A small network was trained on made-up records. Each row is its average activation on records with the value named, seen along a few directions.
Values that are neighbours, or in one group, have similar rows; names and order tell nothing.
Strong random noise was added to every row along 5 fixed directions; ignore it. To show where, here is one row again and again, with new noise each time:
56  -67  -410  329  -241  -55  -56  -343  -259  216  214  202  -119  530  193  -125  -137  135  -129  -149  235
-96  164  -271  -31  261  -438  -242  -246  34  393  304  318  -555  304  -174  -329  -24  -233  -191  7  -16
192  -454  239  116  36  132  -56  150  -48  104  64  -211  229  -209  127  161  118  -29  -126  -110  213
-68  253  -217  166  -28  -111  71  -93  80  228  -66  431  -203  313  189  -187  -31  188  -107  374  -36
104  -98  -85  144  -150  774  249  284  -242  293  -37  601  -162  -62  -47  -73  -304  267  -166  616  36
35  -44  381  -205  247  51  -86  378  233  361  44  312  -303  -123  -170  -81  51  -205  -349  523  -160
4  -81  -144  151  229  -239  -49  -141  26  106  28  -67  23  -135  130  -59  143  24  72  -145  149


Values of W:
w12: -248  400  304  -120  535  11  113  448  453  -255  -237  46  -93  -715  -376  55  -65  -55  199  508  -244
w7: -125  109  218  4  -352  674  24  253  -182  40  -251  556  -541  25  -218  28  -268  -15  -304  323  -190
w2: 292  58  -6  79  -221  8  24  -80  171  -269  -390  -424  867  246  371  100  431  268  120  12  77
w8: 87  166  138  -208  -62  -336  86  215  77  66  188  0  -147  38  -136  8  37  -153  171  22  -162
w5: 191  -39  201  -191  5  15  194  210  209  -64  -289  -70  426  -214  163  142  366  53  2  -18  17
w1: 52  -246  47  -204  -469  -203  -69  -5  -203  -62  473  -111  -4  291  166  207  -202  -125  -97  -183  -76
w11: -30  31  692  -99  251  148  85  172  433  -353  -507  -354  385  -450  206  -58  344  166  174  300  -143
w10: 46  -235  319  120  -314  528  222  420  -192  -60  -200  -165  400  -181  123  401  -300  171  -100  220  -207
w6: -177  -278  235  185  -197  234  5  -36  36  -453  -215  51  166  272  205  385  -91  17  -71  -103  -56
w3: -274  477  -120  205  -47  -13  53  -226  156  -213  -170  -428  47  124  -97  -51  70  45  269  -156  73
w4: 206  175  -71  -302  -256  -431  -254  -191  -42  10  310  -245  44  281  -174  -237  -41  -115  -44  -125  -33
w9: -34  -232  79  -260  -53  -447  -33  -118  114  -213  -36  -305  250  246  338  293  230  -79  -99  -511  39
Each value of W is a pair of two hidden parts, and every pair occurs once (4 first parts, 3 second parts).
Changing only the second part turns w8 into w1. w5 has the same second part as w8; what does that change turn w5 into?
Answer: w9
Changing only the second part turns w10 into w12. w6 has the same second part as w10; what does that change turn w6 into?
Answer: w7

Values of N:
n9: -110  5  -658  177  -268  279  388  -57  -402  -44  -164  353  158  52  338  157  -344  402  167  194  -127
n3: 85  209  -516  350  -292  69  -42  -442  -324  75  -5  333  -151  412  31  -479  -73  309  66  -164  372
n6: 119  51  -267  -199  -169  -150  -256  -291  -202  -34  475  -284  -107  230  -269  -228  -111  -190  60  -304  85
n2: 267  37  326  -112  120  124  -41  342  120  -182  -62  -242  207  -588  -259  -42  172  -42  213  151  118
n5: -196  -8  -16  85  567  -472  51  39  98  50  92  -79  -217  -560  -165  244  21  -198  229  -386  14
n1: 145  -201  577  234  -366  116  -220  150  195  2  -269  -123  165  488  319  73  179  -38  -474  118  141
n10: -150  -320  -27  197  38  390  -12  -203  -242  83  128  154  -297  127  31  37  -327  -13  -59  -150  65
n4: -170  317  -476  -347  -124  435  248  29  -305  252  344  728  -534  172  -548  -109  -465  -11  -43  389  -356
n7: -84  -73  -86  169  107  -91  -257  -293  70  70  -71  68  -198  524  28  -37  179  -248  -258  -318  108
n8: -2  -29  -357  -400  461  -401  -106  -178  -135  182  522  -331  -122  -452  -400  -273  -55  -220  265  -347  -43
N is arranged as a ring.
A walk along N starts at n3 and steps to its neighbour n1. Put n2, n5, n4, n7 in the order it reaches them.
Answer: n7, n5, n4, n2
Fewest steps between n9 and n10?
Answer: 2
